These are the activations of a small network on made-up records, seen along a few directions, one row for each record.
Each row is followed by the record's values for the fields P, T, F, L, H.
Other fields move the rows too, some of them a lot.
Strong random noise was added to every row along 8 fixed directions; ignore it. To show where, here is one row again and again, with new noise each time:
[  16  102  173  466   23  537 -251  -66 -165 -273 -173  -84   84   66
 -298  -52 -125 -456 -285  277  -62  -91 -144 -181  288 -348  152 -258
  373  253]
[ 182 -245   -5  -32  105  578  -24  -70    0  119  161   18 -111  179
  418  172  102  297  -81 -201 -535  133 -567   74  183  201  -14  103
  273   29]
[ 182   19 -338  116  -42   81  384  -60 -229   45 -143 -198 -156 -127
  229 -197   -7  225  229  159 -179  111 -169  215  187 -104  239  186
  385 -392]
[  36  -13  136 -215  253 -403 -220   -4  225 -348   63 -239  342  342
   81 -254  -94 -435  147  -21  437 -357  299 -100 -330  -53  -45 -160
 -321 -314]
[ 250 -125  -40 -112    4 -105 -412 -191  118  175 -308 -299  -18  255
   55 -267 -273 -353 -138   18  242 -186   16   76 -189 -115  385   74
  255 -443]
[ 116  -65   22  429   88  148  258  174 -158 -194  132    7  137 -269
  125  -91  239  490  -63   88 -235  268    3   75  120 -166  131  -12
   93   -2]
[ 100  105 -136  478  -17  282  646 -111 -243 -392  -95  -65 -121  239
   26 -116  -18 -397  -24  357 -153  121 -263  166  426  -63 -132  -72
  258   25]
[-220  217  103  -16  132  405  253  -73 -138 -539  255   56   -7  192
  -45  105   99 -314  250  165 -134 -206 -188 -316  328   -3 -429 -214
 -156  378]
[-133  172  142   61  144  -19 -330  161 -101 -289   76 -133  315 -390
 -209 -168   81  192  192  123  170 -214  362 -344  -83 -426  209 -187
  -72    3]
[ 316 -166 -154  353  254   37  236   31  179 -293 -155 -384  328  490
  362 -133 -133 -390 -101   38 -117   11 -328  470  102   91   26 -209
  381 -535]

[ -91    3 -108 -135 -147  -25   23 -153  123   -6  -52  -91 -113  116
  -82  -14 -108 -299   85  104   87 -142 -166 -109    3  123  -45  -77
 -121   97]
P=p1, T=t3, F=f2, L=l3, H=h1
[ 243 -132   84  216   41  228 -446  -68 -338  362   24  247   49 -270
  -17 -207 -176   45   24  -91  -10  -40   43 -219 -187 -483  395  307
  379   11]
P=p1, T=t1, F=f4, L=l3, H=h1
[-304  176  105 -284   58  199 -369   35 -331 -158  228   26  112 -160
  -59  -46   86  106  271  -67 -126 -133  -69 -411  -87  -92   49  -19
 -132  297]
P=p2, T=t3, F=f2, L=l1, H=h1
[-261   29  -22  104  230 -152 -242  101  489 -339   97 -269  471  325
  -34  222  132  -17  -97   -4 -316 -142 -231  129  137  309 -321 -505
 -105   62]
P=p2, T=t3, F=f2, L=l3, H=h1
[ 268 -181  185  203  -33  144  472 -257 -590  -89  297  470 -254  650
  442 -277  -49 -443  -55    2  -53  186 -298   14 -201   13 -255  408
 -219  290]
P=p1, T=t2, F=f2, L=l2, H=h1
[ 436 -408  201  169  403  527 -270  265 -253   36  309  -25  514  270
  721   90  -39   17    5 -302 -416  159 -337   76 -297    3   47   33
  352 -201]
P=p4, T=t4, F=f4, L=l2, H=h2
[ 360 -157   -9  387  -64 -242 -332   11 -133  476 -256  -15   23  -45
   69 -329  -35  133 -164   90  104  -15   96  228 -169 -213  507  371
  413 -212]
P=p3, T=t1, F=f3, L=l2, H=h2
[  56 -164  465  345    1  -37 -257   61   39  -65  195  401   70 -237
 -214 -114  130  -52 -538  -54  313  117  499 -228 -191 -222  -20   10
 -607  393]
P=p1, T=t2, F=f4, L=l3, H=h2
[-135   -1 -284 -181  -17  150  172 -249   94  182   -6 -163 -249  449
  258  133   15   46  117   72 -441   44 -591  214  292  483 -307   49
   81   31]
P=p4, T=t4, F=f2, L=l2, H=h1
[ 126 -131   18  344 -256  425   38  -96    4  222 -136 -193 -314 -209
 -133   79  106  338 -516    5 -384  457 -235  293  281  104  337   50
  303   33]
P=p1, T=t4, F=f4, L=l1, H=h2
[  25 -147  -16 -601 -200   89  -52 -208  301  118 -207  -79 -478  183
  126  228 -183 -199 -272 -157  209  114 -133   73  -21  509   86   63
  -15 -188]
P=p4, T=t3, F=f4, L=l1, H=h2
[-135   17   75 -263   15  226 -425  -97  -24   42  -97 -266  192  127
   94   99  -53 -108  193  -67 -115 -154 -213  -97    7   80   49 -120
  141 -134]
P=p4, T=t4, F=f2, L=l2, H=h2
[   7  169  -93  802  -89  125  252   51 -161  -22 -169  116   93 -206
 -357  -26 -124   93 -122  261 -146  -31   65   63  365 -388   14   11
  239  227]
P=p1, T=t2, F=f1, L=l3, H=h1
[  18  180  174  566   25   74 -146   83 -321 -276 -170  -66  262  -10
 -218 -301 -129 -464 -230  232   19  -25  187 -113 -109 -346  296 -162
  235   50]
P=p2, T=t3, F=f4, L=l2, H=h1
[-209  216  244   61  -59 -164 -542   75  -47   -9  -55  -51  145 -506
 -309 -128  163  334 -253  116   78   64  362 -231 -234 -253  409  -59
 -140  266]
P=p2, T=t3, F=f3, L=l2, H=h1
[ 314 -400  259  303  -62  442 -609   29 -131  416  -24   39   50  -49
  219   66    4  245 -416 -238 -269  322 -168   -5 -119  -87  480  119
  324  102]
P=p4, T=t4, F=f2, L=l3, H=h2
[  -7   19 -310   33  263  124  211    8 -244 -166  122 -207  179  115
  445  -77  -14   89  510  -82 -325  -81 -350  207   24   51  -48  -37
  243 -290]
P=p4, T=t1, F=f2, L=l3, H=h1
[  34 -303  268 -133  226  323 -470  247 -179  160  140  165  227 -271
  280  -27   37  502   99 -352 -128  -46   47 -324 -301 -307  328  217
   53  -24]
P=p4, T=t3, F=f1, L=l2, H=h2
[-180   53   32  -64 -363  -99   15 -252  215  268  -96   58 -546   38
 -343  148  141  -22 -303  179   96   73  -90  -43  332  254 -213   86
 -126  339]
P=p3, T=t4, F=f3, L=l1, H=h2
[-235  166  -56 -429  -68 -156 -190   28   52  -48  -12 -335   78 -298
    3   77    9  143  277  -47  145 -199    6 -143   -2  123   59 -196
 -126 -197]
P=p1, T=t3, F=f2, L=l1, H=h2
[  44 -270  284  214  155   68 -200  176  -43   34  280  174  271   66
  242  -61  232  128 -267 -257 -207  186  -82  -68 -249  -48   42   89
  -92  173]
P=p2, T=t3, F=f3, L=l1, H=h1
[  99 -206  272   97  255   15 -363   21  -56   34  289  232  262 -116
   -3  -46   17   70   -2 -181  104  -87  140 -252 -313 -220   60   47
 -100  113]
P=p1, T=t1, F=f4, L=l3, H=h1
[ 257 -215  -52  -90 -152 -432   12 -255  271  269 -317 -166 -237  432
  -69 -144 -215 -444 -541   87  257   62  149  367 -143  137  186   40
   39 -210]
P=p2, T=t3, F=f3, L=l3, H=h2
[ 183 -331  -63  166 -242  103   29 -125  318  371 -323   53 -370  190
   43  103  -10   40 -747  -29   14  429 -207  365  146  297  143  149
  159   17]
P=p4, T=t2, F=f1, L=l1, H=h2
[ 104 -166 -186 -313  -93  312 -123 -260  126  379 -263  -79 -281  498
  161  234 -279 -399 -220 -196 -197 -146 -530   59  215  332  -83  199
  333  -27]
P=p2, T=t3, F=f1, L=l1, H=h2
[  35   50   77 -124 -486 -111   -6 -350 -316  512 -214  349 -698  -76
 -360 -162  -64  -45 -200  120  311   91  297 -311   81 -108   84  625
 -244  462]
P=p2, T=t4, F=f1, L=l1, H=h2
[  -2   11   10 -270  102   36  241  -50   69 -142  131 -128   -4  268
  250   88  -36  -72  193  -40 -114  106 -222  101   18  333 -280    9
  -90 -110]
P=p4, T=t4, F=f4, L=l2, H=h1
[ -97  218  -96   15  275   87 -104  231  262  -60   96 -128  462   29
   38   32   22   58  339  -86  -95 -363 -160  -70  144  -25 -281 -367
  165 -131]
P=p3, T=t2, F=f4, L=l2, H=h1
[-141  329 -168  274   68   37  357   33 -122 -568 -206 -262  367 -124
 -201  -88   68 -317  176  363  237 -101   38   93  246 -188 -127 -397
  161  -66]
P=p3, T=t1, F=f2, L=l2, H=h2
[-269   86 -177  115   95   11  380  229   94 -255  212 -158  184 -243
  142  257  420  792   -8  -22 -567  311 -298  239  267  401 -243 -271
  -60   87]
P=p2, T=t3, F=f2, L=l2, H=h1
[  75  -79 -211 -192  -70 -496  -24 -105  364  298 -409 -275 -103   54
    0  -67 -129  106 -191  -67  129 -140  106  153  -12   91  121   60
   70 -421]
P=p2, T=t3, F=f1, L=l2, H=h2
[ 402 -336  123  154  107  345 -141   24 -374  210  158  253   86  168
  526 -164   11   48  -97 -291 -296  309 -329   90 -310 -144  447  541
  321  -10]
P=p2, T=t3, F=f3, L=l1, H=h1
[  68 -164  -82 -344 -186  107  420 -143  224  154   60  195 -491  192
  197  275   -7   54  -86 -150  -58  210 -102  250  179  355 -168   91
  -81   38]
P=p4, T=t2, F=f3, L=l3, H=h2
[-153   49 -168  -81  -68  -27  318  -38  338 -144  -68  -95 -206  211
   73  284   63  148  -99   25 -214  144 -291  313  288  468 -358 -247
  -91   14]
P=p4, T=t2, F=f2, L=l2, H=h1
[-170 -105  274 -241  271 -557 -314  121  196 -171  262 -143  402  140
  229 -140  120  165   42 -215  217  -15  209  -72 -481  152 -104 -180
 -569 -153]
P=p4, T=t3, F=f2, L=l2, H=h1
[-116  166  217  247   47 -292  393   63  201 -420   46  -33  111  172
 -158   10  149 -249 -182  133  115   89   55  128  134   79 -406 -254
 -321  281]
P=p2, T=t2, F=f3, L=l2, H=h1
[ 204   86 -137  337  -61  335  138 -226 -422  270 -173   11 -103  240
  108 -116  -54 -133 -176  255 -214  246 -407  199  192 -137  148  249
  449   12]
P=p3, T=t4, F=f2, L=l2, H=h1
[-115  -45  -16 -526  -33  452 -186 -158  181  194  -29   60 -331  -69
 -112  456  -74   53  104 -299 -168 -195 -261 -188  247  349  -88  -86
  145  125]
P=p2, T=t1, F=f4, L=l1, H=h2
[ -76   33   57   79   81 -178 -163   77 -145 -210  -97 -279  339  -80
 -298 -225  -83 -337  179  212  317 -220  276   47 -154 -397  210 -170
  119 -236]
P=p1, T=t4, F=f3, L=l1, H=h2
[ 384 -303  238  674  159   63  304  292 -102 -134  -49  142  319  222
  251  -40  -71 -151 -375 -172   49  265   50  221  -40 -159   44   21
   94  -88]
P=p4, T=t4, F=f1, L=l1, H=h2
[ -13   22  223  455  -30  414 -258  142 -407   65  130  335   -6   96
 -238  -22  141 -107 -213  122  -84  -37   28 -311  -62 -369  -31   31
   43  427]
P=p3, T=t2, F=f2, L=l2, H=h1
[ -54  173 -372  -58 -321 -313  321 -252   95   60 -279 -207 -331  134
  -78   11 -128 -292  125  397   23 -160 -226  166  368  108 -104   55
  223 -199]
P=p1, T=t3, F=f3, L=l3, H=h2
[ 159  -54 -279    7    7 -474  764 -107 -114  115  118  144 -158  511
  407 -354  128  -64  200   79  174  138  -91  299  -94  308 -175  411
 -295 -199]
P=p3, T=t3, F=f2, L=l1, H=h1
[  29 -138  487 -274 -135  420 -413 -181 -247   14  200  421 -297  179
 -137   75  -40 -367 -469 -137  134   64    1 -554 -172   12  -14  183
 -222  630]
P=p2, T=t3, F=f4, L=l1, H=h2

Which values does each new row have?
[ 104 -182 -256   87  396  438  485   99   38   24  143  117  184  152
  589  443   90  378  437 -303 -633  -95 -623  186  443  233 -395   -9
  402  -82]
P=p4, T=t1, F=f1, L=l3, H=h2
[ 237 -173  -83  123  317  -54 -188  398  258  -92  -72 -331  575 -147
  187   52  -87  266  -65 -193  -23  158  -11  362 -159  -61  228 -270
  356 -549]
P=p4, T=t2, F=f4, L=l1, H=h1
[-182  178  180  -42  125  207 -250  237 -114 -152  210   77  190 -452
 -220  149  131  301   32 -124 -131  -49  110 -436   10 -230   86 -254
  -70  234]
P=p2, T=t3, F=f4, L=l1, H=h1
[ -90  -62   30   55 -199  133   73    9  -18  153  -73  -15 -148 -289
  -35   89   26  365 -210  136 -211  203  -40  126  150    9  225  -55
  184   85]
P=p4, T=t3, F=f3, L=l2, H=h2
[ 479 -270   54  771  275 -208  107   99  249  326  -51  388  408  739
  100 -110 -198 -336 -192  -64  -33 -262  -57  230   78 -137 -227  167
  197  -50]
P=p3, T=t2, F=f1, L=l3, H=h1
[ 293  -10  183  269 -128  264 -308 -214 -143  383 -317  244 -187  393
 -232 -275 -361 -643 -448  227  238 -118 -116 -181    2 -275  319  246
  402  132]
P=p3, T=t3, F=f4, L=l2, H=h1
[-117   73  277   29 -115   62 -137   11   75 -184  166  190   -7 -142
 -343   98   18  -67 -231  -27  241  -31  262 -269  -56  -70  -74 -116
 -348  335]
P=p1, T=t2, F=f4, L=l1, H=h1
[ -50  -93   91 -411   82 -194  118   66  -54 -142  313  189  -38  236
  329  -22   54   46  283 -273  164   15   51  -55 -296  228 -229  120
 -482  -19]
P=p4, T=t2, F=f2, L=l1, H=h1
[-469  221  -26 -261 -138   38  228  -81  515 -343  207  -30 -205 -301
 -344  528  294  289 -229  -13   48   79   63 -100  377  437 -570 -421
 -492  323]
P=p1, T=t2, F=f4, L=l1, H=h2
[ -96  -20 -112  107    6 -702  219  107   46  109    3   66   91 -308
   -5 -286   41  445  186   84  274    0  584  -49 -270 -200  144  245
 -382 -180]
P=p4, T=t3, F=f1, L=l3, H=h1
[  44  -85  307  249   46   91 -215   34 -355   46  185  149  118 -172
   -3 -262   29   34  -96    1   96  297  216 -235 -256 -290  190  204
  -79  185]
P=p4, T=t4, F=f4, L=l1, H=h1
[-217   75  149  261  -42  831 -346  252 -170  -87  131  202  -15 -454
 -224  443  139  494 -159 -104 -452  192 -253 -265  352 -166   91 -272
  246  555]
P=p4, T=t2, F=f2, L=l1, H=h1
[-232   63  170  359 -155 -237  168  -22  166   97 -243  224 -224 -371
 -593  173  126  267 -454  188  226   89  357 -148  309  -75 -140 -115
 -187  448]
P=p4, T=t1, F=f1, L=l2, H=h2
[  65   12 -319    4  -61 -388  106  -78  220   23 -335 -441   48  -10
   28 -212 -188 -158  -71   69  316  -77  122  356  -98   50   57  -19
  122 -614]
P=p1, T=t2, F=f4, L=l2, H=h2
[ -76 -189  115    4   60 -147  -25  118 -187 -159  381  110  303  -60
  190 -210  105  251  285  -45  -10 -113  178 -212 -272  -53  -10   25
 -362   85]
P=p1, T=t3, F=f2, L=l3, H=h2
[-187   96  239  -23  171  397 -575  109  153  -18   79  -49  162 -340
 -284  389   49  229 -190  -78 -161 -172  -16 -284  -22    6    8 -310
   92  281]
P=p1, T=t1, F=f4, L=l2, H=h1
[-174  234  -90 -143  137 -134  217   42  153 -283   35  -10   40  -38
   15  -10  -78 -268  397   42  213 -213  201 -100   11 -100 -260 -194
 -113 -103]
P=p4, T=t2, F=f4, L=l3, H=h1
[ -94   43  -33  -46  -28 -366  -97  139 -429    6  321  105  118 -496
   33 -300  120  560  328   70  167   21  414 -251 -403 -270  334  259
 -400   21]
P=p1, T=t3, F=f2, L=l3, H=h1
[ 158 -203   67   97   -8   90  423  -32 -327 -218  179  313 -257  366
  219  -93   33 -264 -104  -42  113  348  -75   96 -141   12 -110  184
 -245  188]
P=p4, T=t2, F=f2, L=l1, H=h1
[-111  308 -123  508  -80  -18  634  -56 -268 -530 -117  -35  -97    1
 -293 -210   41 -364    5  476  -21  113  110   14  310 -200  -82  -90
   57  169]
P=p2, T=t3, F=f4, L=l3, H=h1
[-174  172   88   32   -3  -41 -218  146  143 -162 -162 -172   87 -389
 -554  133   20   -6  -73   69  180 -121  218 -177   24  -52   64 -358
   13  134]
P=p2, T=t1, F=f4, L=l1, H=h1
[ 241 -121 -231  -54   60 -286  435  -47   56  -28   33   28  -18  339
  260 -102  -80 -224  110  -16   24   76   11  227 -114  196  -53  218
   -9 -341]
P=p2, T=t3, F=f4, L=l3, H=h1
